A small network was shown many inputs. Here are its activations along a few directions, one row for each input.
Each table varies a few parts of the input and shows all the possible inputs, shuffled.
Descriptions start from the smaller parts, as in this example, which fits no table here: one of 8 places around a ring, together with either a single point or one of 9 places around a ring or (one of 2 separate values, together with one of 6 places along a line).
Shared parts are said once, and a part with two or three values counts as separate values.
(in the rows, 128 means zero)

Other details of the inputs vary at random and push rows far along two fixed directions, the same in every table; ignore that.

A family of inputs:
r1: [ 57 119 121 102  51 207  96 177 121 129 149  97]
r2: [101 160 154 151 132  87 146 138 103 162  95 136]
r3: [ 22 177 171 151  82 142 124 161  95 182  87  93]
r4: [ 36 165 169 165  74 131 132 139 101 165  83 104]
r5: [165 109  86  89 136 143  78 120 136  93 147 116]
r6: [199  94  94 103 159 142 141 146 140 100 171 159]
r7: [134 110 117  99  89 166 129 165 145  96 159 122]
r8: [162 153 149 152 159  89 190 126 137 138  97 128]
r9: [ 93 157 143 153 157  97  97  84 115 172 110 115]
r10: [150 140 161 154 167  76 174 119 146 146 112 155]
r11: [134 116  94  96 123 166  77 117 136 111 164  97]
r12: [ 51  98 127 121  34 202  98 138 117 105 140 110]
r13: [ 83  94 120 123  55 175 102 146 126 106 146 125]
r14: [203  96 101 104 130 140 166 128 146  69 148 136]
r15: [169  80 107 117 115 143 138 130 152  90 158 150]
r16: [168  96 111 103 121 147 141 151 160  90 167 144]
r17: [173  90 104 113 118 151 148 139 156  88 157 139]
r18: [ 17 169 171 156  94 158 130 149 117 193  97  98]
r19: [102 162 165 153 123  86 152 139 115 149  97 134]
r20: [191  85 108 108 130 109 138 139 148  79 165 170]
r21: [193 100 107  96 121 121 142 157 141  73 160 146]
r22: [139 144 146 156 171  81 153 126 107 159 109 162]
r23: [ 46 164 150 151 127 127  77  97 115 181  89 105]
r24: [145 146 136 148 193  85 120  75 135 163 121 128]
r25: [185 155 139 143 197  81 181 134 120 148 112 149]
r26: [ 52  95 129 120  39 214 102 136 128 111 143 105]
r27: [132 160 133 144 172  78 109  89 112 154 109 118]
r28: [147 140 146 153 169  66 162 122 122 152 107 161]
r29: [ 94 118 114 104  76 183  97 176 101 118 150 117]
r30: [146 155 143 150 166  76 154 135  98 153 104 154]
r31: [169 103  88  99 154 147  91 102 151 107 173 119]
r32: [ 22 165 173 163  64 149 132 127  95 157  79  95]
r33: [136 143 150 155 175  98 157 124 118 167 113 155]
r34: [144 145 153 156 157 105 190 105 138 136  96 129]
r35: [ 85 115 102  99 101 197  58 121 145 126 147  97]
r36: [174 109  87  94 143 132  85 114 130  94 164 113]
r37: [166  98 106 104  99 151 144 136 129  70 144 126]
r38: [165 111  86  88 142 155  85 117 148 100 151 113]
r39: [152 157 127 138 184  73 112  91 122 145  95 131]
r40: [166 137 147 152 188  68 176 115 136 155 112 163]
r41: [129 149 137 145 185  97 112  81 140 165 102 129]
r42: [178  98 103 106 105 136 142 149 135  76 148 133]
Description of these inputs: one of 6 places around a ring, together with either one of 2 separate values or one of 5 places along a line.
- The inputs of r23 and r35 match in every part but the place on the ring of 6. If r28 is changed in the same way as r23 into r35, which row does it become? => r18
- Change only the place on the ring of 6 in r25. List by row number the other rows that result. => r6, r22, r29, r30, r33
- Change only the choice among 2 separate values in r36. List by row number the other rows that result. => r5

A family of inputs:
r43: [158 111 108 127 138 117 134 108 133 115 131 124]
r44: [ 61 131 128 141  82 151  94 133 101 151 117 109]
r45: [ 70 157 175 164 102 134 182 153 106 154  95 128]
r46: [122 188 164 161 177  82 165 116 130 178  82 105]
r47: [ 88 153 145 157 129 120 138 107 124 167  98 104]
r48: [183  99 103 106 129 119 115 111 141  75 163 140]
r49: [ 60 131 135 124  74 174  87 129 122 127 109 104]
r50: [137 123 107 100 112 154 112 140 136 109 146 107]
r51: [153  83 120 108  79 149 153 167 140  73 169 151]
r52: [107 163 164 159 157  93 148 105 141 163 107 116]
r53: [ 31 131 139 123  66 219  86 141 121 146 138  85]
r54: [ 36 144 149 134  89 177  94 139  96 161 120 107]
r55: [ 97 153 153 145 138 132 134 110 112 151 105 112]
r56: [184  92  98 104 152 147 123 134 138 102 172 153]
r57: [114 166 158 175 168  87 164  98 132 180  85 113]
r58: [189 129 129 132 188  90 158 106 159 125 111 148]
r59: [184 102 101 107 140 142 122 113 127  81 155 141]
r60: [116 189 162 159 175  72 157 126 113 187  81 121]
r61: [101 175 173 167 157  65 139 107 109 172  91 133]
r62: [180  94  99  98 137 134 119 119 151  82 141 143]
r63: [143  96  92 114  99 153 104 119 128  92 149 120]
r64: [105 171 166 167 175  85 151 119 134 185  76 137]
r65: [202 109 109 115 179  85 141 118 143 107 127 169]
r66: [ 25 120 125 110  50 207  66 156 125 142 131 107]
r67: [108 127 150 141  93 134 172 159 129 121 109 144]
r68: [ 67 149 157 141  67 154 159 176 112 136 111 113]
r69: [178 130 133 137 181  76 148 116 146 134 140 154]
r70: [176  85  86 109 133 125 116 128 129  98 158 145]
r71: [ 87 171 150 143 136 107 127 139 105 168  96 110]
r72: [177 129 133 132 176  67 143 111 132 127 134 155]
r73: [120 107 115 107  99 157 101 124 145 103 162 118]
r74: [191 115 115 120 170  84 139 116 144 112 155 160]
r75: [201 133 114 121 184  89 149 137 140 125 137 144]
r76: [107 164 145 139 126 117 126 125 112 143  99 101]
r77: [166 100 102 126 146 122 129 128 139 124 150 141]
r78: [ 90 140 168 163  89 124 181 150 113 155  95 126]
r79: [130  90  91 108 100 159 100 138 129 115 161 129]
r80: [145 106 116 108 117 133 111 117 140  96 156 126]
r81: [166 112 112 114 154 132 129 125 125 118 153 150]
r82: [190 131 127 129 184  85 158 101 153 123 108 150]
r83: [166 117 116 116 153 136 138 111 135 111 144 135]
r84: [ 70 146 144 140 104 137 100 132 113 150  97 126]
r85: [135 101  90  86  86 169  80 160 116  89 165 122]
r86: [146 111  99  93 108 156 105 142 132  92 153 110]
r87: [100  86  94  88  63 212  64 151 108  91 178 126]
- What do these inputs look like to the network? => one of 5 separate values, together with either a single point or (one of 2 separate values, together with one of 4 places along a line)
- The inputs of r59 and r48 match in every part but the choice among 5 separate values. If r81 is changed in the same way as r59 into r48, which row does it become? => r74
- Change only the choice among 5 separate values in r73. List by row number the other rows that result. => r47, r50, r82, r83
- A walk changes only the place on the line of 4. It starts at r44 and steps to r70. List the rest of the walk in order. => r79, r77
- Change only the choice among 2 separate values in r52. List by row number the other rows that result. => r69

A family of inputs:
r88: [ 77 165 164 160 140 126 145  76 134 159  74 113]
r89: [145  93 106 102  91 166 105 105 153  64 134 106]
r90: [ 94 122 138 138  54 236 167 194 124 109 148 102]
r91: [ 98 191 155 143 129  95 122 122  89 158  93  78]
r92: [194  58  83 107 127 121 129 143 124  97 166 182]
r93: [ 77 157 176 176 114  90 151 100 112 138  81  99]
r94: [142 103  94  86 128 168  83 146 108 117 181 117]
r95: [139 138 149 161 162  80 175  80 122 132 107 151]
r96: [ 80 130 123  98  46 178  69 168 107 105 128 106]
r97: [ 85 152 173 163 144 128 136  85 135 183  87 114]
r98: [ 72 108 148 144  92 151 120 116 117 152 136 125]
r99: [201 128 132 155 192  31 179 126 142 137 124 193]
r100: [132  83  90 111  81 150 113 150 109  96 154 165]
r101: [ 85 190 149 145 152 110 129 113  86 176 100 106]
r102: [137 137 162 165 163  65 168 103 149 148 130 154]
r103: [209  76  86 106 101 102 127 149 125  56 156 160]
r104: [148 109  81  96  98 160  90 124 147  90 140  90]
r105: [208  99 106  69 123 137 209 184 167  73 156 134]
r106: [ 73 122 105 107  93 197  63 147 153 143 157  89]
r107: [212 147 104 139 226  70 167  82 146 134 102 142]
r108: [138 150 123 117 156 115 109 140 126 143 159 123]
r109: [ 80 156 167 149 153 113 122 146 100 182  89 136]
r110: [144 120 107 125 167 141 111 117 142 146 131 112]
r111: [ 74 133 152 138 104 159 107 110 161 147 130 112]
r112: [212 117 104 106 181  93 141 131 123  93 134 183]
r113: [ 72 145 148 125 112 142  91 170 127 151 130 136]
- What do these inputs look like to the network? => either one of 2 separate values or (one of 4 places along a line, together with one of 6 places around a ring)

A family of inputs:
r114: [ 44 184 183 186 115 113 163 112 120 186  58  96]
r115: [171  67  95 108 113 144 136 128 152  80 165 157]
r116: [151 159 165 171 176  68 183 105 118 147  78 149]
r117: [ 32 150 153 144  57 155 100 150 101 147 118 101]
r118: [210 127 106 131 210  82 134  84 136 124 138 142]
r119: [191  82  93  97 112 123 121 140 132  72 178 163]
r120: [ 98 114 122 108  70 181 114 140 118 100 130 109]
r121: [ 85  97 120 124  64 181 114 136 138 116 142 123]
r122: [203 134 123 124 165  66 169 118 127 100 125 144]
r123: [178 104 102 102 140 142 137 152 141 106 163 157]
r124: [193 124 122 126 190  90 170 136 139 127 138 170]
r125: [ 51 162 185 167 123 121 150 131 125 186  98 115]
r126: [220 117 106 115 183 102 165 140 146 103 149 162]
r127: [142 156 142 158 206  71 139  80 120 175 107 137]
r128: [ 47 192 193 185 123 108 158 115 100 183  52 105]
r129: [ 43 197 176 172 150  97 102  96 118 204  65  97]
r130: [163 155 130 138 192  74 120  90 141 141 102 127]
r131: [157 149 150 137 161  97 177 120 144 135 111 120]
r132: [ 53 128 133 124  65 173  90 168 102 152 130 115]
r133: [182  76  92 109 111 147 138 128 155  73 160 146]
r134: [112 105  99  88  72 181  94 169 114 102 151 109]
r135: [220 115 109 119 161  72 159 123 132  82 144 156]
r136: [ 78 172 152 133 121 144 145 148 118 162 102 101]
r137: [ 91 105 131 116  75 184 111 151 141 123 157 118]
r138: [ 68 180 166 161 124 109 137 145  97 182  77 105]
r139: [146 112 107 111 153 114  88 105 142 124 144 143]
r140: [ 53 138 121 124  93 188  66 119 112 148 135  77]
r141: [105  96 105 103  61 191 115 138 141  93 146 105]
r142: [172 100  92  98 150 124  83 107 149 106 156 145]
r143: [ 98  81 114 107  69 185  99 147 120  93 157 141]
r144: [130 178 158 171 207  65 144  75 117 193  88 129]
r145: [101  88 102  98  74 176  86 172 114 112 164 135]
r146: [155 164 151 161 181  59 168 131 111 164  88 143]
r147: [164 138 151 155 167  79 173 108 123 135  98 162]
r148: [ 24 139 154 141  60 153  99 149  99 153 125 115]
r149: [197  92  74  85 150 150  96 107 138  84 172 118]
r150: [108 108  94  83  93 180  54 125 139 101 152  97]
r151: [214 111 118 119 168 102 169 125 158  94 147 143]
r152: [158 113 129 125 132 132 147 136 149 112 146 132]
r153: [112 111 103  94  85 196 105 169 132 102 162 114]
- The inputs of r140 and r144 match in every part but one. If r153 is changed in the same way as r140 into r144, which row does it become? => r123
- The inputs of r115 and r133 match in every part but one. If r148 is changed in the same way as r115 into r133, which row does it become? => r117
- What do these inputs look like to the network? => one of 5 places along a line, together with either one of 2 separate values or one of 6 places around a ring
- Change only the choice among 2 separate values in r142. List by row number the other rows that result. => r144
- Which other rows agree with r120 in the place on the line of 5? List them by row number. => r122, r131, r134, r136, r141, r149, r150

A family of inputs:
r154: [ 81 131 150 151  94 142 139 118 142 134 128 106]
r155: [138 188 165 155 169  58 161 127 104 170 100 122]
r156: [127 164 179 177 168  89 193 118 141 169  71 141]
r157: [204  89  76  92 159 141 113 124 147 104 185 141]
r158: [149 174 151 160 175  68 176 133 109 158  65 133]
r159: [ 84 152 139 118 125 135 101 159 132 151 129 114]
r160: [ 18 130 160 146  41 214 114 152 117 150 129  91]
r161: [163 120 105 121 140 124 117  94 128  93 140 123]
r162: [151 140 126 111 130 111 118 155 125 122 130 131]
r163: [195  96  88  85 144 136 104 154 141  85 198 140]
r164: [155  71 102 114 117 112  96 135 121 100 158 192]
r165: [ 32 135 122 113  78 199  68 152 130 165 133  92]
r166: [141 104 122 120 112 129 121  98 138  98 143 113]
r167: [123  92 118 136 114 112 103 126 103 123 155 177]
r168: [139 111 109 115 147 158 107 106 125 121 144 117]
r169: [141 114 126 120 122 114 127 100 150 108 117 122]
r170: [137 177 155 169 166  74 180 126  96 167  79 120]
r171: [182  99 102  95 123 144 158 156 137  86 146 156]
r172: [123 174 169 163 165  83 203 128 104 163  87 133]
r173: [ 20 137 134 122  75 217  64 129 116 161 111  86]
r174: [184 100  86  98 136 130 108 104 147  73 143 137]
r175: [130 116 133 136 115 126 143 121 163 114 124 129]
- What do these inputs look like to the network? => one of 2 separate values, together with either a single point or one of 10 places around a ring
- The inputs of r162 and r155 match in every part but the choice among 2 separate values. If r174 is changed in the same way as r162 into r155, which row does it become? => r161
- Change only the choice among 2 separate values in r164. List by row number the other rows that result. => r167
